A small network was shown many inputs. Here are its activations along a few directions, one row for each input.
In each table, some parts of the input vary, and every possible input appears once, in random order.
Descriptions start from the smaller parts, as in this example, which fits no table here: one of 6 places along a line, together with either a single point or one of 9 places around a ring or (one of 3 separate values, together with one of 8 places around a ring).
Shared parts are said once, and a part with two or three values counts as separate values.

Other details of the inputs vary at random and push rows far along two fixed directions, the same in every table; ignore that.
To show where, the next rows are all for the same input, with only those details redrawn:
[  2   1   1   5  -3   7  -5  -3   2   3 -13]
[ -4   0  25   8  10   1 -23   4 -20   2  -7]
[  7  14 -12  -1  -6  11   8  -8  27   4 -31]
[  1  13  12   2   7   5 -10  -2   3   2 -25]
[ -1 -40 -15  17 -26  10   0  -2 -16   5  34]
[ -1 -41 -15  17 -25  10   0  -2 -18   5  35]
[ -2   7  24   5  12   2 -21   2 -14   2 -16]

A family of inputs:
r1: [  3 -20  21  -6   7 -16 -17  -4 -24   1  18]
r2: [ 19  19 -16 -11  -4  -8   9 -10  25   3 -24]
r3: [  0  20 -11   1   0  12   8  -9  20   1 -29]
r4: [ 0  1  9  4 -3  4 -3 -5 -6 10 -2]
r5: [ -4  -5  31   8  12  -1 -23   4 -28   3   1]
r6: [ -6  22 -20  -3   3   8  15  -4  27   0 -23]
r7: [-12  18  21  -2  21 -10  -6   4  -9   4  -8]
r8: [ -7   1  23   9  13  -3 -19   4 -21  -1  -6]
r9: [ 10  14 -12 -25   3  -9  18  -6  33  -6 -17]
r10: [-13   2  24   4  17  -7 -16  16 -26 -10   8]
r11: [-16  -4  12   7   8   1 -10  12 -27  -9  20]
r12: [-5 14  4 -4  3  2  8  6  5 -3  3]
r13: [ -5   3  12   5   4  -2  -4  -4 -10   7  -1]
r14: [-5 16 15 -4 15  0 -3 11 -1 -9 -5]
r15: [-11 -27 -20  11 -19  13   9   8 -14  -8  45]
r16: [ -5   1   9   8   1  11 -12  -2 -12   2  -5]
r17: [ -1 -22 -31   5 -20   5  26   1  10  -3  26]
r18: [ 19   8  -8 -20  -4  -2   9 -16  32   5 -25]
r19: [  6  15  14 -23  15 -11  -2   3  11  -9  -8]
r20: [ 11 -20 -35  -4 -23  -8  21   1   7  -4  33]
r21: [  9  12 -14 -23   6 -12  16 -10  33   1 -18]
r22: [  1  23 -14  -7   0   9  16   5  31  -9 -19]
r23: [ -6  -5  28  10  10   0 -26   5 -28   1   0]
r24: [ -5 -25 -35   8 -20   4  21  -1   9   2  24]
r25: [ 19 -26 -31   1 -30   0  11 -10   6   8  23]
r26: [  3 -28 -29  11 -25   8  19  -9   7   5  19]
r27: [-12   3  21   3  21 -10 -12   8 -18   0   1]
r28: [ -7  24  12  -7  14  -4   4   5   4  -2 -13]
r29: [  5   2  -2  -7   7 -19  -3   3  -4   1   8]
r30: [  3  -5  13  -4   6 -15 -13  14 -24  -9  29]
- Changing only one part turns r10 into r22. The same change can be made to r28. Which row results? => r12
- What do these inputs look like to the network? => one of 5 places along a line, together with either one of 2 separate values or one of 4 places along a line
- List by row number the other rows that have the place on the line of 5 in common with r13. => r1, r2, r3, r8, r26

A family of inputs:
r31: [ -4 -40  -4  12 -17   6  -4  -5 -23   4  36]
r32: [ -3   6   3   0   5   9  -4   3   7  -7 -15]
r33: [ -6 -13  23  -3  13 -19 -15  11 -33  -6  37]
r34: [ -5  -4  18   2   7   0 -14  -4 -12   1  -5]
r35: [ -2 -36  -2  10 -12   5 -10   1 -20  -4  29]
r36: [ -2   0  15   5   6  -1 -18  -1 -18   2   2]
r37: [ -5  30  38  -1  24   0 -23  11 -10  -4 -30]
r38: [ -2  -1  20   7  12  -5 -26   6 -22  -5  -2]
r39: [  8  21  -6  -5   1   5  10 -10  33   6 -39]
r40: [  7  -1 -40   4 -28  16  28  -8  30   4  -3]
r41: [-12  -7  27  13  11  -2 -26   9 -40  -2  19]
r42: [ 12  -3 -50 -13 -23  -2  42 -11  46   0   6]
r43: [ 14   8 -35 -15 -16  -2  32  -6  39  -4   2]
r44: [ -5 -30 -13  15 -19   9   9   1  -9   4  29]
r45: [ -1  25  33  -1  24  -7 -22   2 -10   3 -32]
r46: [ -4  -1  17   5   9  -4 -18  -2 -20   3  -1]
r47: [ -1  25  14 -18  23 -18   1   3   6  -7 -17]
r48: [ 10  -2 -35 -15 -14  -3  28  -4  33   1   7]
r49: [ -2 -27 -12  11 -14   1  -2  -6 -15   6  23]
r50: [ -7  34  23  -2  26   0 -14   2  -1   0 -35]
r51: [ 12  32 -15 -25   6  -6  18  -3  42  -2 -28]
r52: [ 10  27   0  -7   2   6   6  -8  30   5 -40]
r53: [ 14  -9 -48   2 -32  14  34 -16  39  11  -6]
r54: [ -8   3  18   9  10   0 -12   5 -19   2   0]
r55: [ -6  11  -4   4   3   3   2  -4   8   1 -16]
r56: [  0 -45 -20  16 -29   7   0  -4 -25   5  49]
r57: [  8  25 -11  -6   2   5   7 -12  30   6 -38]
r58: [  2 -20  -5  11 -12   3  -2  -3 -14   6  19]
r59: [  2 -11 -11  -9  -7  -8  10   3  -3  -6  27]
r60: [ -9 -25  -3  16 -13   4  -9   5 -27  -3  34]
r61: [-11 -26   1  13  -7   7  -4   0 -20   1  25]
r62: [ -3  -9  25  -7  21 -17 -17  15 -33 -14  25]
r63: [ -2   2   4 -11  11 -16   4   4  -4  -6   8]
r64: [ -6  20  19   3  20  -1 -19   9  -7  -7 -22]
r65: [  4  28  23 -19  32 -16 -14  12   3 -10 -21]
r66: [-10 -46 -25  20 -25   7   7  -1 -22   4  48]
r67: [ -5 -32   0   9 -12   4  -5  -4 -19   3  27]
r68: [ -2  -2  31   6   8  -4 -25   8 -27   0   1]
r69: [-10  27  39   1  30  -4 -21   7 -11   0 -33]
r70: [ -1  26  19 -18  24 -19  -2   5   3  -7 -18]
r71: [  2  11  -7   3   1   6   1   4  12  -3 -19]
r72: [ -3  33  29  -2  22   3 -14   5   2   0 -33]
r73: [ -2  16  19 -15  23 -19  -9   9  -4  -3  -6]
r74: [ -6 -29  -8  17 -17   7   0   4 -22   3  38]
r75: [  4 -29 -12  11 -23   8   4  -4 -11   5  26]
r76: [  3  -8 -38   5 -25  14  30 -10  33   6  -4]
r77: [ 15  -4 -55 -16 -29   4  45  -7  44  -6   9]
r78: [ -7 -29 -12  11 -19  13   5  -1 -11   1  31]
r79: [ -4  -2  32   6  15  -5 -23   4 -26   5  -2]
r80: [  6  10  -1  -6  -3   9  -1  -5  14   0 -21]
r81: [  9  -3 -43   3 -31  20  33  -9  38   4  -4]
r82: [-6  5  6  7  5  4 -7  1 -9  1 -1]
r83: [  3  23  12  -3  10  -1 -14  -2   2  -1 -27]
r84: [ -4  35  29   0  25   0 -15   5  -2   1 -34]
r85: [  2  14   5 -16  12 -12   5   3   5  -6  -2]
r86: [  8  -8 -29  -1 -22  14  20 -15  28   5  -5]
r87: [ -6 -27   2  15  -8   5  -8  10 -21  -4  25]
r88: [  2 -42 -17  17 -29   4   0   0 -24   3  44]
r89: [ -1 -27  -9  -1  -9 -14   7   3 -12  -4  45]
r90: [-10 -16  -7   7  -8   8   4  -3  -3   2   9]
r91: [ 16   8 -38 -16 -17  -2  33  -5  43  -6   0]
r92: [ 14  29 -16  -8  -6   9  14 -10  37   5 -41]
r93: [ -2  27  24  -3  24  -6 -19  -2  -2   2 -36]
r94: [ -6   1  18 -10  19 -20 -10  10 -16  -3  11]
r95: [ 2 -2  9  4  1  1 -5 -3 -3  5 -6]
r96: [ 1 -5  1  6 -1 -2 -4 -3 -5  6 -4]
r97: [ -9 -10  34  -5  23 -23 -24  16 -41  -3  31]
r98: [ -1  -2   5   0   2   4  -3  -7   2   3 -11]
r99: [ 12  34 -18 -10   1   9  15 -15  42   5 -48]
r100: [  0  -8 -29   2 -20  16  23 -10  27   4  -3]
r101: [  4  12  -4 -14   8 -14  11   0  15  -4  -5]
r102: [ -1  14   2  -3   1  12   2  -2  11  -1 -18]
r103: [ -6  20  27   2  18   2 -14   5  -7   1 -21]
r104: [-11   2  24  10  16  -4 -18   8 -27   2  -1]
r105: [ -9 -24   5  11 -11   8  -9   6 -24  -3  28]
r106: [ 11  26  -5  -7   1   7  10 -10  33   6 -40]
r107: [ -6 -29 -12  14 -18   8   7   1 -10   4  27]
r108: [ -3 -19  20  12   5  -4 -25   9 -36  -3  17]
r109: [  1  35  28 -21  31 -15  -8   8  -2  -8 -21]
r110: [ 12 -12 -46   1 -32  14  34 -16  42  10  -8]
r111: [ 11  27 -14 -12  -3  13  15 -14  42   4 -44]
r112: [  5  32  27 -18  33 -16 -12  11   4 -13 -21]
r113: [ 1 -3  4  6  0 -2 -5 -3 -6  4 -5]
r114: [  0  -4  18   5   6  -1 -18   5 -12  -4  -5]
r115: [ -5 -26 -15  15 -18   6   8   0 -10   4  26]
r116: [ -7 -19  -7  13 -12   7  -3   2 -19   1  27]
r117: [ -5  10   1   0   3  10   4  -4  12   1 -16]
r118: [ -8 -44 -17  21 -24   5   6   2 -25   5  46]
r119: [ 12  26  -9  -6  -1   6   9  -9  28   6 -36]
r120: [ -1  30  27 -19  30 -18  -7   7  -1  -7 -20]
r121: [ -6  -9  31  -3  19 -22 -18  12 -35  -7  31]
r122: [ -9 -34 -12  18 -16   7  -1   0 -25   4  42]
r123: [  2 -13  -2  -5  -4 -12   5   4  -9  -6  33]
r124: [-14 -10  31   9  12   3 -22   8 -35  -2  15]
r125: [ 13  -7 -43  -4 -32  19  30 -17  40   5  -7]
r126: [ -4  24  33 -17  34 -23 -19  10 -10  -4 -14]
r127: [ 12  28 -16 -24   5  -5  17   1  36  -5 -23]
r128: [ -1  13   4   5   1   5  -3   5   0  -1 -12]
r129: [ 12  -5 -38 -15 -20  -2  28  -4  31  -1  14]
- Changing only one part turns r45 into r119. The same change can be made to r67. Which row results? => r111
- Changing only one part turns r31 into r34. The same change can be made to r57. Which row results? => r49
- What do these inputs look like to the network? => one of 9 places along a line, together with either one of 3 separate values or (one of 2 separate values, together with one of 4 places along a line)
- List by row number the other rows that have the place on the line of 9 in common with r125. => r40, r43, r56, r59, r75, r81, r92, r102, r116, r129
- Which other rows does r87 become when the place on the line of 4 takes its other values? List them by row number. => r32, r64, r71
- Which other rows does r108 become when the choice among 2 separate values takes its other values? List them by row number. => r71
- A walk changes only the place on the line of 4. It starts at r80 and steps to r68. List the rest of the walk in order. => r88, r83
